A small network was shown many inputs. Here are its activations along a few directions, one row for each input.
Each table varies a few parts of the input and shows all the possible inputs, shuffled.
A made-up example of a description, with smaller parts first: one of 2 separate values, together with either a single point or one of 9 places around a ring or (one of 6 places along a line, together with one of 8 places around a ring).
Shared parts are said once, and a part with two or three values counts as separate values.
In the rows, 128 means zero.

Other details of the inputs shift rows strongly along three fixed directions, in all tables alike. That doesn't count.

Table:
x1: [121 123 111 183 123 150 142 149  78 152 167  99 137]
x2: [157 108  48 138 106 102 184 128  88 155 128 162 143]
x3: [118 154 156 133 135 137  91 132 147 145 120  97 126]
x4: [113 112 101 173 119 154 157 158  85 153 157 113 130]
x5: [160 114 120 133 149  72 128  87 148 107 114 163 124]
x6: [ 89 129 148  71  61 197 151 172 131 119  52 109  89]
x7: [187 114  68 171 118 106 153 116  98 130 159 151 170]
x8: [129 146 164 141 143 139  87 125 155 117 145 113 136]
x9: [103 132 157 110 140 143 119 136 144 149 133 122 118]
x10: [111 146 149 127 135 140 105 142 151 147 114 113 122]
x11: [171 132 106 135 138  81 117 103 153 111  94 161 133]
x12: [101 139 169 112 154 139 116 117 135 139 146 108 133]
x13: [109 143 156  96 140 146 117 134 138 145 133 108 136]
x14: [162 108 137 151 146  74 135  89 142 121  87 151 131]
x15: [110 153 133 107 132 138 107 149 153 131 138 124 110]
x16: [117 139 163 141 146 139 105 130 155 117 143 125 126]
x17: [109 133 173 141 147 139 114 129 147 140 129 115 124]
x18: [162 119 130 111 154  75 131  79 135 125 102 151 151]
x19: [120 150 147  99 141 143 109 138 147 123 150 113 135]
x20: [162  98  54 165 128  94 166 116  88 127 156 162 137]
x21: [109 143 148 123 159 130  93 120 140 111 149 108 120]
x22: [121  97  96  71  77 129 177 131 118 106  21 161  71]
x23: [102 112 101 145 114 164 173 156  86 166 183 123 134]
x24: [125 145 159 155 149 128  83 120 144 106 131 110 118]
x25: [110 146 158 115 155 137 107 122 145 116 163 114 133]
x26: [164 116 127 128 131  41  67  73 115  93 115 154 136]
x27: [101 131  76 126 101 171 169 172  77 169 181 102 150]
x28: [125 142 169 152 144 130  90 118 153 108 141 109 127]
x29: [120 126  82 136 108 168 164 175  96 154 195 127 142]
x30: [101 113 101 147 121 161 169 147  76 162 197 101 153]
x31: [181 137 112 143 141  76 100  89 152 106 100 148 139]
x32: [135 102 107  75  69 138 181 140 131 107  14 164  98]
x33: [125 146 171 149 149 135  89 117 153 112 150 113 132]
x34: [169 102  64 183 126  97 161 119  91 119 142 159 145]
x35: [162 102  63 135 110 109 187 126  89 155 133 164 149]
x36: [113 140 148 112 141 141 111 140 152 128 149 129 119]
x37: [ 70 114 140  60  71 186 164 169 134 123  63 121  68]
x38: [108 139 153 121 146 138 113 132 149 125 155 129 115]
x39: [120 124 123 177 120 158 150 145  88 159 185 102 152]
x40: [163 111 142 125 133  36  78  74 100 118 103 145 132]
x41: [171 127 121 115 156  75 121  85 145 103 121 155 149]
x42: [119 138 181 152 145 129 101 118 143 133 128  98 124]
x43: [127 121  95 164 116 162 153 163 103 143 188 126 154]
x44: [112 158 135 100 137 138 104 142 148 123 144 109 126]
x45: [121 103  95  59  80 131 177 123 109  96  20 149  87]
x46: [170 119 126 131 139  86 133 100 144 131  81 157 141]
x47: [126 147 170 133 139 141  97 129 147 145 126 102 134]
x48: [110 140 157 120 154 131 104 118 147 113 159 108 131]
x49: [117 134 161 145 143 133 105 130 157 114 137 120 122]
x50: [ 97 135 134  64  70 194 145 181 152 105  63 130  88]
Each input here is: one of 2 separate values, together with either a single point or (one of 4 places along a line, together with one of 6 places along a line).
- The inputs of x22 and x20 match in every part but the choice among 2 separate values. If x32 is changed in the same way as x22 into x20, which row does it become? => x43
- The inputs of x33 and x39 match in every part but the choice among 2 separate values. If x7 is changed in the same way as x33 into x39, which row does it become? => x47
- Change only the place on the line of 4 in x31. List by row number the other rows that result. => x11, x15, x44
- A walk changes only the place on the line of 6. It starts at x22 and steps to x37. List the rest of the walk in order. => x23, x9, x35, x2
